Each row below holds a small network's activations on one record, seen along a few directions.
Each row is followed by the record's values for the fields REN, DAG, KOR, ZAS, LESOG, ZIS.
Not every record has every field; a missing one is left out.
The largest differences between rows may come from other fields.
In the rows, zero is written as 500.
Strong random noise was added to every row along 6 fixed directions; ignore it. To show where, here is one row again and again, with new noise each time:
[537 330 429 618 323 384 659 532 425 415 413 542 538 457 627 579 419 621]
[634 333 556 702 486  88 498 606 340 377 255 515 617 380 815 271 333 691]
[522 322 603 496 507 354 393 410 532 396 426 587 684 185 498 354 490 738]
[450 561 188 343 431 559 666 442 567 536 503 514 481 600 481 633 490 479]
[605 470 251 416 520 326 479 466 260 494 295 446 527 533 804 367 265 316]
[367 703 122 273 585 586 627 305 724 553 584 420 469 615 360 634 649 385]
[467 304 489 326 466 589 521 243 641 456 646 526 571 384 559 632 603 362]
[357 679 114 778 497 344 895 371 661 415 543 196 339 791 510 813 755 314]

[608 208 582 297 396 587 361 715 283 584 387 746 574 276 437 549 158 827]  REN: popov / DAG: sot / KOR: zazu / ZAS: tup
[648 349 764 344 632 336 413 663 701 573 556 633 611 484 750 392 542 778]  REN: dep / DAG: sot / KOR: sogo / ZAS: gis / LESOG: mab / ZIS: zadit
[553 456 659 796 761 269 373 549 469 516 360 237 453 509 607 406 532 446]  REN: dep / DAG: sot / KOR: sogo / ZAS: gis / LESOG: dumo / ZIS: zadit
[509 280 573 312 221 905 575 339 449 550 802 626 435 346 503 799 556 288]  REN: popov / DAG: zabak / KOR: zazu / ZAS: tup
[371 332 675 266 513 819 401 180 620 553 647 549 510 446 415 573 662 229]  REN: dep / DAG: sot / ZAS: tup / LESOG: dumo / ZIS: zadit
[313 758 509 770 626 135 631 491 609 352 293 320 568 633 374 241 676 565]  REN: dep / DAG: sot / KOR: sogo / ZAS: gis / LESOG: gadok / ZIS: zadit
[634 431 521 121 479 594 392 695 411 610 553 795 545 496 731 337 303 628]  REN: popov / DAG: zabak / KOR: zazu / ZAS: gis
[392 700 356 334 515 624 559 442 752 495 671 516 578 535 226 599 720 647]  REN: dep / DAG: sot / KOR: sogo / ZAS: gis / LESOG: gadok / ZIS: suk
[515 485 782 629 570 638 310 400 493 531 649 428 439 439 466 506 541 415]  REN: nagi / DAG: gavo / KOR: zazu / ZAS: tup / LESOG: lala / ZIS: zadit
[575 622 459 449 323 608 535 648 281 589 453 702 458 566 600 340 316 599]  REN: nagi / DAG: zabak / KOR: zazu / ZAS: tup
[490 427 344 202 518 455 520 594 467 598 430 602 484 722 643 481 272 396]  REN: popov / DAG: sot / ZAS: tup
[577 592 443  81 540 738 518 593 661 743 635 659 485 768 643 455 335 346]  REN: nagi / DAG: sot / KOR: dif / ZAS: tup / LESOG: lala / ZIS: zadit
[298 985 265 723 445 490 612 611 546 535 383 473 383 756 144 436 582 676]  REN: nagi / DAG: lati / KOR: zazu / ZAS: gis
[523 564 535 542 596 452 482 618 551 486 377 557 513 459 419 375 450 660]  REN: nagi / DAG: sot / KOR: zazu / ZAS: tup / LESOG: dumo / ZIS: zadit
[511 443 516 711 712 333 363 308 354 418 462 233 446 443 603 535 516 203]  REN: nagi / DAG: sot / KOR: zazu / ZAS: tup
[562 512 484 204 556 602 433 429 497 664 597 541 428 699 700 514 421 141]  REN: nagi / DAG: sot / KOR: zazu / ZAS: tup
[399 230 646 297 573 267 560 476 662 422 454 618 631 511 548 420 528 540]  REN: dep / DAG: sot / KOR: sogo / ZAS: gis / LESOG: mab / ZIS: zadit
[553 343 762 867 375 575 529 573 474 400 554 495 494 318 295 634 535 715]  REN: nagi / DAG: sot / KOR: zazu / ZAS: tup / LESOG: lala / ZIS: zadit
[454 437 651 693 528 393 627 576 663 467 536 377 471 681 450 572 584 577]  REN: dep / DAG: sot / KOR: sogo / ZAS: gis / LESOG: lala / ZIS: zadit
[510 604 374 256 666 552 228 374 426 476 380 537 612 233 330 298 403 514]  REN: nagi / DAG: sot / KOR: zazu / ZAS: tup / LESOG: mab / ZIS: zadit
[275 672 174 296 423 936 479 329 435 546 538 529 484 318  55 641 492 572]  REN: popov / DAG: zabak / KOR: dif / ZAS: tup / LESOG: mab / ZIS: zadit
[578 393 578 441 466 493 439 630 460 520 476 674 552 378 471 498 361 773]  REN: nagi / DAG: sot / KOR: zazu / ZAS: tup
[460 681 457  86 683 785 415 619 759 795 626 546 469 703 259 504 460 533]  REN: dep / DAG: sot / KOR: sogo / ZAS: gis / LESOG: lala / ZIS: zadit
[386 424 601 886 471 255 688 424 698 336 639 255 371 682 612 680 786 313]  REN: dep / DAG: lati / KOR: zazu / ZAS: tup
[609 444 464 342 633 342 478 612 551 522 525 550 528 461 627 487 466 605]  REN: popov / DAG: sot / KOR: zazu / ZAS: tup
[458 452 459 492 711 233 502 536 632 484 511 364 519 499 567 508 553 467]  REN: popov / DAG: sot / KOR: sogo / ZAS: tup
[632 287 549 652 314 387 632 528 223 438 415 474 438 573 883 605 348 169]  REN: nagi / DAG: sot / KOR: zazu / ZAS: tup / LESOG: mab / ZIS: zadit
[472 383 519 306 309 825 639 432 747 498 813 733 513 450 326 823 661 627]  REN: nagi / DAG: sot / KOR: zazu / ZAS: tup
[412 551 405 320 536 699 418 353 545 482 518 583 544 405 282 552 525 488]  REN: nagi / DAG: sot / KOR: zazu / ZAS: tup / LESOG: mab / ZIS: zadit
[420 530 427 630 517 489 503 438 543 451 503 304 445 435 421 630 619 454]  REN: dep / DAG: lati / KOR: sogo / ZAS: tup / LESOG: mab / ZIS: zadit
[440 727 288 294 491 813 381 280 470 590 556 508 497 410 162 528 545 296]  REN: nagi / DAG: sot / KOR: zazu / ZAS: tup
[552 387 464 690 509 306 448 450 328 337 389 350 601 313 583 529 522 440]  REN: dep / DAG: sot / KOR: sogo / ZAS: gis / LESOG: gadok / ZIS: suk
[617 518 602 279 679 468 269 622 526 595 467 570 643 407 480 236 384 647]  REN: dep / DAG: sot / KOR: sogo / ZAS: gis / LESOG: lala / ZIS: zadit
[580 288 811 578 498 486 559 485 616 485 687 534 512 513 898 437 654 306]  REN: dep / DAG: zabak / KOR: dif / ZAS: gis / LESOG: dumo / ZIS: zadit
[510 408 760 421 537 395 574 523 770 572 650 671 569 606 676 447 592 614]  REN: nagi / DAG: sot / KOR: dif / ZAS: tup

Here are new rows. What are their fields?
[546 728 360 794 615 275 357 296 138 368 303 265 454 394 570 165 483 305]  REN: nagi / DAG: zabak / KOR: zazu / ZAS: tup
[538 370 574 739 438 510 550 387 438 388 462 417 500 430 623 506 500 362]  REN: nagi / DAG: sot / KOR: dif / ZAS: tup / LESOG: dumo / ZIS: zadit
[563 459 571 340 550 332 780 904 920 709 684 661 452 849 739 679 566 805]  REN: popov / DAG: sot / KOR: sogo / ZAS: tup
[485 875 547 392 658 466 616 620 808 620 612 519 458 768 570 253 569 645]  REN: nagi / DAG: zabak / KOR: dif / ZAS: tup / LESOG: lala / ZIS: zadit
[512 548 540 649 628 636 437 367 497 484 581 300 430 379 268 633 575 409]  REN: nagi / DAG: sot / KOR: zazu / ZAS: tup / LESOG: lala / ZIS: zadit
[546 594 113 482 589 468 517 375 323 498 457 260 387 499 499 646 476 171]  REN: popov / DAG: sot / KOR: zazu / ZAS: tup
[577 562 516 362 448 525 592 683 587 626 465 705 469 665 593 391 426 539]  REN: nagi / DAG: sot / KOR: zazu / ZAS: tup / LESOG: dumo / ZIS: zadit
[576 395 610 786 529 211 469 504 373 352 371 458 519 447 631 386 450 577]  REN: nagi / DAG: sot / KOR: zazu / ZAS: tup
[617 228 796 387 654 476 364 371 601 517 716 519 519 446 812 575 558 249]  REN: nagi / DAG: sot / KOR: zazu / ZAS: tup
[534 620  81 112 369 646 647 651 258 696 368 627 398 769 509 582 179 339]  REN: popov / DAG: sot / KOR: zazu / ZAS: tup
[553 638 409 602 552 346 524 591 523 443 458 532 524 481 470 424 528 712]  REN: nagi / DAG: sot / KOR: zazu / ZAS: tup
[524 541 310 533 228 653 720 772 413 555 459 710 430 627 343 719 336 844]  REN: nagi / DAG: sot / KOR: zazu / ZAS: tup
[448 551 349 480 330 809 599 324 366 442 529 500 465 443 445 635 489 397]  REN: nagi / DAG: zabak / KOR: dif / ZAS: tup / LESOG: mab / ZIS: zadit
[515 644 199 453 666 201 638 494 598 511 464 346 469 697 709 436 512 367]  REN: popov / DAG: sot / KOR: dif / ZAS: tup
[389 624 200 407 489 413 669 630 612 510 435 516 499 683 329 516 503 649]  REN: dep / DAG: sot / KOR: sogo / ZAS: gis
[480 569 616 472 871 348 260 341 803 518 608 360 559 172 222 458 787 704]  REN: popov / DAG: sot / KOR: zazu / ZAS: tup
[690 440 491 351 541 546 356 711 227 611 326 541 486 433 532 402 115 594]  REN: popov / DAG: sot / KOR: zazu / ZAS: tup / LESOG: lala / ZIS: zadit
